Look-ups in named tables: a row name and a column name give one cell, copied from the table.

pab =
|  | binol | nili | tusi | dotider |
|---|---|---|---|---|
| baz | 129 | 14 | 202 | 78 |
| kedot | 151 | 134 | 79 | 158 |
| felov | 218 | 147 | 93 | 220 |
| nezogis | 119 | 89 | 116 | 110 |
| kinup | 210 | 125 | 115 | 199 |
| nilufi | 194 | 65 | 181 | 140 |
| zasidem | 241 | 71 | 193 | 184 |
| vukeziv | 171 | 68 | 167 | 126 |
| fekomo | 174 | 100 | 128 | 155 |

What is the dotider of felov in pab? 220
What is the dotider of zasidem in pab? 184
What is the binol of nilufi in pab? 194
What is the tusi of baz in pab? 202
What is the binol of fekomo in pab? 174
What is the dotider of nezogis in pab? 110
What is the tusi of kedot in pab? 79
What is the nili of baz in pab? 14
What is the dotider of kedot in pab? 158
What is the tusi of vukeziv in pab? 167
What is the nili of felov in pab? 147
Which row has the largest nili? felov

vemuf:
,mudilas,puzisa,vir,gumuz
los,0.642,0.514,0.590,0.919
tovi,0.642,0.514,0.502,0.847
fal,0.062,0.797,0.502,0.016

What is the puzisa of fal in vemuf? 0.797
What is the gumuz of tovi in vemuf? 0.847
What is the vir of fal in vemuf? 0.502
What is the vir of los in vemuf? 0.590
What is the puzisa of los in vemuf? 0.514
What is the gumuz of fal in vemuf? 0.016
What is the mudilas of fal in vemuf? 0.062
What is the mudilas of tovi in vemuf? 0.642
What is the gumuz of los in vemuf? 0.919
What is the puzisa of tovi in vemuf? 0.514
What is the mudilas of los in vemuf? 0.642
What is the vir of tovi in vemuf? 0.502
Row with the largest vir: los

Table muv
fields: nos, panul, sudokub, bosalip, fes
duf: [28.0, -62.8, -12.5, 98.4, -18.0]
rufod: [-35.8, -8.6, -23.0, -73.1, -1.5]
noko: [-22.8, -20.9, -21.7, -11.5, -31.9]
papifil: [-37.7, -11.9, -23.1, -37.6, -16.5]

duf, fes: -18.0
rufod, panul: -8.6
duf, bosalip: 98.4
papifil, nos: -37.7
duf, nos: 28.0
duf, panul: -62.8
papifil, fes: -16.5
rufod, nos: -35.8
noko, nos: -22.8
rufod, sudokub: -23.0
noko, fes: -31.9
rufod, bosalip: -73.1
noko, bosalip: -11.5
noko, panul: -20.9
papifil, sudokub: -23.1
papifil, bosalip: -37.6
rufod, fes: -1.5
noko, sudokub: -21.7
papifil, panul: -11.9
duf, sudokub: -12.5

kenugi.tsv
	tir	piru	naserir	fopot	mobufa	mef	vip
vod	18.788	48.114	30.665	25.387	29.612	22.702	39.881
zib	29.562	37.185	31.885	46.297	27.767	36.502	22.152
gel	24.718	26.058	49.662	87.367	23.014	25.471	7.551
rilat	15.713	40.820	19.245	22.833	32.613	23.568	11.955

What is the piru of gel in kenugi? 26.058
What is the tir of vod in kenugi? 18.788
What is the vip of zib in kenugi? 22.152
What is the piru of vod in kenugi? 48.114
What is the tir of gel in kenugi? 24.718
What is the piru of zib in kenugi? 37.185
What is the vip of gel in kenugi? 7.551
What is the mobufa of gel in kenugi? 23.014
What is the tir of zib in kenugi? 29.562
What is the tir of rilat in kenugi? 15.713
What is the mobufa of zib in kenugi? 27.767
What is the fopot of vod in kenugi? 25.387
What is the vip of rilat in kenugi? 11.955
What is the fopot of gel in kenugi? 87.367
What is the naserir of zib in kenugi? 31.885
What is the naserir of vod in kenugi? 30.665
What is the mef of rilat in kenugi? 23.568
What is the mobufa of vod in kenugi? 29.612

